Look-ups in named tables: a row name and a column name give one cell, copied from the table.

tuzin
fields: nak, sume, fus, fif, deg, keb, kurume, sisuko, bof, sig
ziv: [0.74, 0.31, 0.71, 0.77, 0.35, 0.20, 0.13, 0.45, 0.76, 0.36]
vube: [0.72, 0.28, 0.70, 0.76, 0.37, 0.20, 0.11, 0.47, 0.73, 0.37]
kitu: [0.10, 0.33, 0.66, 0.37, 0.29, 0.89, 0.60, 0.70, 0.24, 0.58]
zol: [0.91, 0.82, 0.41, 0.29, 0.44, 0.46, 0.79, 0.40, 0.73, 0.94]
riti: [0.26, 0.67, 0.40, 0.27, 0.71, 0.87, 0.86, 0.68, 0.25, 0.76]

nak of zol = 0.91
keb of zol = 0.46
fif of riti = 0.27
kurume of riti = 0.86
nak of riti = 0.26
sig of vube = 0.37
fif of zol = 0.29
nak of ziv = 0.74
fus of ziv = 0.71
sig of ziv = 0.36
sig of zol = 0.94
bof of riti = 0.25
sume of vube = 0.28

Table difanum
         vip  kepemot   kod  ril   fod  makin
fes     -0.1     -0.7  -0.1  0.3  -0.5   -0.4
feti    -0.2     -0.7   0.0  0.3   0.0   -0.6
bozuze  -0.3     -1.0   0.1  0.1  -0.2   -0.3
teb     -0.3     -0.4  -0.6  0.5  -0.1   -0.4

What is the kod of bozuze in difanum? 0.1
What is the kepemot of fes in difanum? -0.7
What is the kepemot of teb in difanum? -0.4
What is the ril of fes in difanum? 0.3
What is the vip of fes in difanum? -0.1
What is the ril of feti in difanum? 0.3
What is the kod of fes in difanum? -0.1
What is the ril of teb in difanum? 0.5
What is the kepemot of bozuze in difanum? -1.0
What is the makin of feti in difanum? -0.6
What is the ril of bozuze in difanum? 0.1
What is the kod of feti in difanum? 0.0
What is the fod of fes in difanum? -0.5
What is the fod of teb in difanum? -0.1
What is the vip of feti in difanum? -0.2
What is the fod of feti in difanum? 0.0
What is the makin of teb in difanum? -0.4
What is the fod of bozuze in difanum? -0.2
Which row has the largest kod? bozuze

vurikug =
	zuz	kunome	maroka	ful	podumo	gage
bik	0.848	0.724	0.707	0.521	0.613	0.386
doz	0.614	0.763	0.247	0.706	0.736	0.497
zetuno	0.738	0.736	0.264	0.095	0.367	0.578
vuf	0.500	0.398	0.754	0.517	0.310	0.955
filazo	0.617	0.187	0.648	0.510	0.321	0.724
sigosuv	0.634	0.656	0.635	0.652	0.562	0.546
pur	0.528	0.743	0.496	0.815	0.319	0.447
fak	0.393	0.459	0.821	0.843	0.722	0.414
ruruf	0.871	0.602	0.430	0.756	0.422	0.804
zuk	0.613	0.794	0.503	0.579	0.795	0.699
fatunin	0.661	0.646	0.758	0.651	0.830	0.574
bopi	0.513	0.759	0.695	0.854	0.494	0.818
laz	0.868	0.732	0.417	0.736	0.557	0.792
bar	0.421	0.508	0.785	0.247	0.734	0.714

What is the zuz of ruruf in vurikug? 0.871
What is the zuz of laz in vurikug? 0.868
What is the zuz of bik in vurikug? 0.848
What is the zuz of bar in vurikug? 0.421
What is the gage of zetuno in vurikug? 0.578
What is the gage of bopi in vurikug? 0.818
What is the ful of pur in vurikug? 0.815
What is the kunome of bar in vurikug? 0.508
What is the ful of sigosuv in vurikug? 0.652
What is the podumo of doz in vurikug? 0.736
What is the maroka of bopi in vurikug? 0.695
Row with the largest maroka: fak

vobetel:
columns: feritim, dubage, mak, ked, nizeze
lubur: [110, 155, 174, 126, 179]
raz: [150, 169, 165, 168, 218]
kep: [95, 122, 139, 124, 134]
kurepit: [66, 138, 150, 120, 140]
gedip: [212, 149, 210, 113, 211]
pog: [102, 134, 123, 160, 155]
zediz: [154, 112, 158, 112, 146]
nufe: [171, 61, 143, 80, 89]
gizenu: [171, 117, 160, 123, 160]
donu: [124, 157, 206, 94, 183]

nizeze of donu is 183
feritim of pog is 102
feritim of kurepit is 66
mak of lubur is 174
nizeze of raz is 218
nizeze of kep is 134
feritim of kep is 95
ked of donu is 94
mak of gizenu is 160

deg:
         pebuf    puv
duf      6.218  5.512
ziseli   9.410  6.309
sobutel  2.789  4.639
rovadi   7.037  7.051
zezoli   6.944  4.143
gami     3.492  6.343
nuz      5.622  7.109
dom      7.705  6.693
pimur    2.439  4.894

pebuf of sobutel is 2.789
puv of zezoli is 4.143
pebuf of nuz is 5.622
pebuf of gami is 3.492
pebuf of ziseli is 9.410
pebuf of dom is 7.705
puv of sobutel is 4.639
puv of duf is 5.512
pebuf of duf is 6.218
puv of dom is 6.693
puv of nuz is 7.109
puv of pimur is 4.894
pebuf of pimur is 2.439
puv of gami is 6.343
puv of ziseli is 6.309
puv of rovadi is 7.051
pebuf of zezoli is 6.944
pebuf of rovadi is 7.037

kiv =
columns: gomasi, lak, gusazi, momakeg, lanab, pevuk, tulere, matepoz
birubo: [0.788, 0.581, 0.313, 0.537, 0.478, 0.607, 0.531, 0.457]
navifas: [0.286, 0.206, 0.559, 0.240, 0.297, 0.332, 0.524, 0.575]
tusak: [0.316, 0.141, 0.089, 0.573, 0.744, 0.277, 0.763, 0.514]
dasavav: [0.000, 0.604, 0.682, 0.402, 0.135, 0.182, 0.132, 0.193]
vug: [0.383, 0.416, 0.361, 0.162, 0.505, 0.477, 0.318, 0.296]

What is the gusazi of vug in kiv? 0.361
What is the tulere of tusak in kiv? 0.763
What is the lanab of dasavav in kiv? 0.135
What is the lak of vug in kiv? 0.416
What is the momakeg of tusak in kiv? 0.573
What is the matepoz of vug in kiv? 0.296
What is the gusazi of tusak in kiv? 0.089
What is the matepoz of navifas in kiv? 0.575
What is the gomasi of dasavav in kiv? 0.000
What is the matepoz of tusak in kiv? 0.514
What is the lak of navifas in kiv? 0.206
What is the lanab of vug in kiv? 0.505
What is the lanab of navifas in kiv? 0.297
What is the momakeg of navifas in kiv? 0.240
What is the momakeg of vug in kiv? 0.162
What is the pevuk of vug in kiv? 0.477
What is the gomasi of birubo in kiv? 0.788
What is the pevuk of navifas in kiv? 0.332
What is the tulere of birubo in kiv? 0.531
What is the lak of birubo in kiv? 0.581

